These are the activations of a small neural network, seen along a few directions. Each row is one input.
Each table varies a few parts of the input and shows all the possible inputs, shuffled.
Descriptions start from the smaller parts, as in this example, which fits no table here: ring(8) and (point or ring(11) or (values(2) and line(6))).
Shared parts are said once, and a part with two or three values counts as separate values.

Other details of the inputs vary at random and push rows far along two fixed directions, the same in every table; ignore that.

Rows:
r1: [-47 -32 -20  -7   8 -15  -6  19   6 -26  -1  23  21 -33]
r2: [ 45  44  23   7   9  13  29 -26  17  35 -10 -35 -46  27]
r3: [15  8  1 -4 -6  0 12 -9 -2  1 -9  0 -6  5]
r4: [ 39 -42  22  12  13  57 -36  -6 -15  -3 -18  10  55  -6]
r5: [ 32  46  16  12  -2   4  44 -27  23  16   6 -26 -54  27]
r6: [ 37  44  17   4 -10  -2  52 -32  17  21  -9 -27 -54  21]
r7: [ -3 -15  -5  -5   0  -3 -42  37 -24   4   7  10  30   9]
r8: [-12 -30   2   8   9  19 -30   0  -6 -12   4  13  34 -13]
r9: [ 39  44  24   9   4  13  24 -33  15  40  -6 -40 -46  24]
r10: [  2 -33   0   0   2  18  -9   2  -4 -19  -6  15  33 -20]
r11: [ 12  10  14  10   5  14  12 -22  14  17  -5 -19 -18   2]
r12: [-60 -23 -41 -29 -26 -57 -27  59 -32 -33  15  38  32 -15]
r13: [-25  27 -13  -4  -9 -33  21  -9   9  -1  12  -5 -33   5]
r14: [ 33 -36  27  21  21  64 -35 -15  -1  11  -9  -5  41 -10]
r15: [-66  21 -39 -13 -18 -68  35  17  11 -38  25  21 -34  -5]
r16: [ -6 -17  -3  -3  -2   0 -47  29 -27   8  11   5  31   7]
r17: [-64  19 -43 -30 -26 -79  45  18   7 -31   8  18 -35 -18]
r18: [ 30 -36  18  11  29  54 -44  -1  -8   9 -18   5  50  -7]
Each input here is: values(3) and (point or ring(5)).
Changing only the values(3) part turns r6 into r11. The same change can be made to r4. Which row results?
> r8
Which other rows agree with r18 in the values(3) part? List them by row number.
> r1, r2, r5, r7, r15

Rows:
r19: [ 15 -12  10  -7  -2  19 -20 -10 -14  18   0 -18  17  -6]
r20: [-14  30  -4  -8   8 -29  16   5  10  13  20 -18 -39  11]
r21: [ 62 -11  19  -4  20  49 -34   0 -13  31 -32 -10  32   5]
r22: [  3  47  13   2 -15  -6  78 -69  39   7  -6 -29 -76  -4]
r23: [ -1 -28   8   8  -7  11 -30  -7 -21   1  -5   4  28  -5]
r24: [ 10  59   7  14  -3 -20  36 -15  19  11  19 -25 -68  40]
r25: [-58 -45 -27   0  11  -6 -37  38  -5 -48  22  39  50 -27]
r26: [-15  39 -11  -4   9 -32  10   2   8  19  13 -12 -39  10]
r27: [-31  27 -15  11  15 -24  66 -36  52 -10   3 -10 -58 -10]
r28: [ 44 -15  33  14   6  53 -44 -23 -19  37 -23 -17  35   7]
r29: [ 22  52   7  -2   2 -17  89 -42  42  -2 -23 -21 -71  -1]
r30: [-61   3 -48 -25 -23 -73  29  39  -6 -46  11  37 -13 -13]
r31: [  2 -10  12  15  14  21 -17  15   9  20   3 -14   2  -4]
r32: [-57 -24 -43 -21 -18 -45   8  44 -11 -65  17  53  25 -21]
r33: [-29 -24 -26 -34  -2 -28  -8  35  -9 -21  -4  17  22 -20]
r34: [  4  15   2   6 -29 -10  17 -19  -1 -16  25   4 -16  14]
r35: [-72 -15 -36  -5  -6 -38  -7  35   6 -57  37  41  14 -15]
r36: [ 25  -2   9  -9   8  11 -15  10 -11  16 -27   2  18   9]
r37: [ 14  -3   5  -2  -3  16 -28 -13 -16  22  -8 -12  17  -7]
r38: [ 14 -21   1  -5   5  11 -15  18 -16  -2 -20  15  29   2]
r39: [ 19 -16  13  13  -9  24 -21 -15 -14   3  -1  -2  23   2]
r40: [ 55  21  16   5  -3  22  22  -5  -4   6  -7  -6 -10  28]
r41: [-13   4   0   3 -24 -16  14   1  -2  15   9 -17 -18  -8]
r42: [ 44  11  33  20  31  46 -31 -14   2  45 -12 -22   7  27]
r43: [-22  17  -5   6   6 -19  -1   5   8  -1  10  -3 -22  17]
r44: [-13 -69  -6 -11   7  14 -41  47 -14 -11 -18  28  64 -39]
r45: [ 53 -31  33  21   2  64 -36 -26 -17  14  -2  -5  46   7]
What do these inputs look like to the network?
> values(3) and (point or line(8))
Changing only the values(3) part turns r27 into r22. The same change can be made to r35. Which row results?
> r34
Change only the line(8) part in r19. List by row number the other rows that result.
> r23, r28, r34, r37, r39, r41, r45
Change only the values(3) part in r41. List by row number the other rows that result.
> r31, r44
Change only the values(3) part in r45. List by row number the other rows that result.
> r25, r40
